A small network was shown many inputs. Here are its activations along a few directions, one row for each input.
In each table, some parts of the input vary, and every possible input appears once, in random order.
Descriptions start from the smaller parts, as in this example, which fits no table here: one of 8 places around a ring, together with either a single point or (one of 2 separate values, together with one of 4 places along a line) or one of 11 places along a line.
Shared parts are said once, and a part with two or three values counts as separate values.
(in the rows, 128 means zero)

Other details of the inputs vary at random and push rows far along two fixed directions, the same in every table; ignore that.

Table:
x1: [155 132 145 145  95 147  87 122 118 102 124]
x2: [132 153 133 139 122 114  80 125 128 102 157]
x3: [187 117 147 133 144 120 115 160 152  81 132]
x4: [119  86  96 165 150 145 173 158 145 161 105]
x5: [148 148 119 155 120 130  77 100 126 114 154]
x6: [ 97 172 121 154  82 126  83  88 110 129 137]
x7: [ 38 175 125  81  83 131  96 107 106 151 112]
x8: [ 97 162  97 105  84 108  79 102 101 141 116]
x9: [148 150 157 132 103 118  82 150 121  84 119]
x10: [110 137 125  99 126 157 205 109 134 158 109]
x11: [143 116 116 158 121 150  84 126  80 127 134]
x12: [197 130 131  97 153 102 149 152 119 102 142]
x13: [153 113 116 149 150 112 117 164 110 110 134]
x14: [128  87 106 158 158 157 182 119 193 150 147]
x15: [147 147 116 159 110 116  76 113 125 117 148]
x16: [203  96 133 119 170  47  57 124 111 118 154]
x17: [151 108 119 148 151 121 113 168 111 117 134]
x18: [166 144 144 144 100 134  79 127 119  96 114]
x19: [221  77 180 167 167  80 104 156 145  90 136]
x20: [156 131  89 107 126 108  74 112 120 129 134]
x21: [168 120 124 140 163 115 114 137 159  98 166]
x22: [ 80 109 107 155 138 172 167 131 129 169 100]
x23: [ 99 145 119 103 112 137 209 115 132 157 101]
x24: [ 86 162 122  81 107 124  82 110 106 132 130]
x25: [122  84 101  94 164 130 175 146 182 145 139]
x26: [ 85 127 137 145  99 158 172 137 167 147  83]
x27: [188 138 128 106 120 131 117 109  87 109 144]
x28: [ 38 156 148 125  95 178 104 116  72 146 121]
x29: [175 124 142 139 130 104 120 163 149  83 126]
x30: [105  92 119 140 172 151 181 162 150 144 122]
x31: [136  76  83 114 158 136 172 128 182 158 130]
x32: [ 86 153 138  83 124 135 211 127 133 144 111]
x33: [175 156 144  86 134 117 118 125  88  99 144]
x34: [158 106 109 114 150 127 214 143 158 146 115]
x35: [ 87 163 174 120  76 161  90 118 104 105 120]
x36: [ 58 130 105  89 128 123 173 130 166 158 111]
x37: [ 85 162 148 129 103 151  84  97 112 113 158]
x38: [186 120 125 157 117 107 115 153 143  95 116]
x39: [ 36 161 181 150  99 134  98  68 104 159 132]
x40: [105 110 177 103 162 121 222 108 128 173 113]
x41: [138 135 107 164 110 118  85 134  78 123 118]
x42: [104 108 115 142 161 125 198 141 200 136 142]
x43: [129  88  77 119 154 117 174 142 186 163 115]
x44: [203 117 136  94 157 122 147 143 114  97 159]
x45: [ 30 140 178 153 112 146 104  98  58 175 102]
Each input here is: one of 5 separate values, together with either a single point or (one of 2 separate values, together with one of 4 places along a line).
The inputs of x44 and x35 match in every part but the choice among 5 separate values. If x33 is changed in the same way as x44 into x35, which row does it become?
Answer: x3
The inputs of x38 and x23 match in every part but the choice among 5 separate values. If x1 is changed in the same way as x38 into x23, which row does it become?
Answer: x27
Change only the place on the line of 4 in x15. List by row number the other rows that result.
Answer: x5, x6, x14
Change only the place on the line of 4 in x31. List by row number the other rows that result.
Answer: x8, x20, x43
Which other rows agree with x22 in the choice among 5 separate values? List them by row number.
Answer: x4, x11, x13, x17, x28, x30, x41, x45

Table:
x46: [144 151 139 139  86 148 122 116 114 118 121]
x47: [ 43 151 120 127 112 156 145 130 155 141 110]
x48: [141 137 102 106 119 104  98 120 139 115 139]
x49: [ 92 121 152 123 127 128 164 142 131 129 120]
x50: [153 139 139  99 134  97 119 133 103 119 126]
x51: [148 118 113 155 117 126  95 129 100 142 122]
x52: [148 146 136 132 116 144 118 134 109  99 140]
x53: [130 115 112 145 127 127 100 137  93 124 136]
x54: [195  67  81 131 189 103 166 152 150 138 141]
x55: [129 118 164 124 133 137  86 104 124 123 146]
x56: [160 118 110 108 150 135 190 136 155 131 131]
x57: [146 146 136 131 106 144 119 132 111 110 145]
x58: [ 83 156 159 144 124 144  97 112 107 128 136]
x59: [ 96 137 135 137 108 175 187 122 150 139  97]
x60: [164 114 108 110 154 135 196 140 160 134 132]
x61: [112  92 104 154 134 141 159 133 136 152 106]
x62: [153 154 126 103 111 128 126 111 107 115 134]
x63: [128 140 158 127 123 116 113 144 102 110 127]
x64: [160  93 124 129 174 106 164 122 163 135 155]
x65: [130 134 100 116 129 121 103 117  85 143 130]
x66: [155 126 133 125 148 103 111 107 121 120 157]
x67: [140 119 146 148 140 118 100 122 123 107 157]
x68: [106 102 114 105 134 144 144 138 196 140 119]
x69: [149 137 145  98 128  98 120 127 105 119 128]
x70: [120 138 119 151 120 138  91 128  88 137 105]
x71: [109 155 140 125  91 154 119 120 100 111 135]
x72: [151 105 131 103 163 103 179 149 149 137 124]
x73: [136 162 130 100 102 134 125 105 101 121 132]
x74: [140 119 147 161 125 117  96 106 123 115 139]
x75: [156  97 115 119 140 136  85 133 100 132 127]
x76: [137 113  90 109 149 113 153 138 180 134 132]
x77: [121 118  89 109 141 118 156 135 181 141 131]
x78: [155 155 122 104 115 134 127 117 107 115 134]
x79: [137 144 148  98 121 101 119 123 102 124 126]
x80: [141 136 160 136 106 111 114 135 109 123 113]
x81: [ 63 139 117 138 101 150 151 120 172 148 101]
x82: [130 134 101 115 130 121 103 118  85 145 130]
x83: [121 141 116 133 114 123  90 136 137 106 137]
x84: [ 64 158 140 125 113 180 175 129 132 137 112]
x85: [119 150 107 102 106 110  95 112 132 123 134]
x86: [ 77 127 150 156 140 154 157 113 154 152 110]
x87: [120 157 117 142 106 127  87 132 139 115 116]
x88: [120 134 114 132 108 117  90 131 134 103 140]
x89: [143 110  88 110 153 112 153 141 185 135 135]
x90: [ 89 128 112 141 103 137 149 126 180 149 113]
x91: [143 120 115 156 124 130  95 130  98 134 115]
x92: [ 37 148 122 124  92 154 146 120 159 154 119]
x93: [166  92 119 131 184 106 166 130 167 138 158]
x94: [166 134 132 143 102 138 122 124 117  98 124]
x95: [ 51 146 163 117 105 147 167 131 125 156 110]
x96: [144 100 138 105 141 173 187 140 170 129 120]
x97: [133 116 135  99 152 109 176 141 141 141 119]
x98: [144 125  99 118 133 113 104 118  90 139 132]
x99: [134 131 152 160 117 123  95 104 124 132 140]
x100: [ 95 146 121 142 120 144  91 133  79 136 121]
x101: [134  88 102 149 155 136 155 154 138 151 135]
x102: [129 166 142 137  98 157 118 121 106 110 108]
x103: [161 117 150 139 124 100 116 142 114 102 116]
x104: [163 131 154 142 139 106 112 154 112 104 107]
x105: [157 112 167 100 134 117 107 145 118 108 121]
x106: [139 127 150 150 144 123  97 124 122 110 154]
x107: [132 131 151 147 130 124  96 119 120 121 157]
x108: [134 122 115 147 132 131  96 139  93 126 133]
x109: [ 30 158 167 117 112 155 162 132 117 150  96]
x110: [ 64 135 163 130 110 146 175 129 135 152  84]
x111: [185  82 114 133 196 100 168 138 172 129 162]
x112: [150 123 150 164 135 120  95 113 126 117 138]
x113: [168  82  82 127 179 113 166 148 141 150 134]
x114: [132 140 135 119 136 112 105 101 111 129 154]
x115: [117 139 114 140  93 118  88 121 139 113 122]
What do these inputs look like to the network?
Answer: one of 5 separate values, together with either a single point or one of 5 places along a line or (one of 2 separate values, together with one of 4 places along a line)
The inputs of x49 and x88 match in every part but the choice among 5 separate values. If x80 is changed in the same way as x49 into x88, which row does it become?
Answer: x90
Change only the choice among 2 separate values in x58. List by row number the other rows that result.
Answer: x86
Change only the place on the line of 5 in x48. List by row number the other rows that result.
Answer: x76, x77, x85, x89
Change only the place on the line of 4 in x104. List by row number the other rows that result.
Answer: x80, x103, x110

Table:
x116: [120 157 137  98 102 130 109 107  84 123 126]
x117: [ 45 178 162 130  82 166 116 104 108 137 105]
x118: [134 164 112 127  76 124  51 116 100 101 133]
x119: [137 115 143 147 140 132 159 135 149 128 130]
x120: [127 138 121 129 120 139  75 114  97 128 146]
x121: [181 105 137 147 144 121 125 142 121 105 137]
x122: [101 126 123 103 145 144 199 134 171 148 116]
x123: [165  98 110 147 150 105 109 126 150 132 133]
x124: [131 129 143 144 119 129 114 138 106 128 120]
x125: [ 39 139 132 126 112 141 137 105 139 156 127]
x126: [156 119 126 102 146 108 134 139 136 118 133]
x127: [196 142 130 117 131  97  99 125 107  98 152]
x128: [ 85 110  92 146 146 146 179 138 157 163 111]
x129: [128  90 139 145 154 133 168 152 164 130 117]
x130: [176 109 113 112 151 105 147 146 132 125 134]
What do these inputs look like to the network?
Answer: either one of 5 separate values or (one of 2 separate values, together with one of 5 places around a ring)
Which other rows belong to the same alternative as x121? List them by row number.
Answer: x116, x117, x119, x122, x124, x126, x127, x129, x130
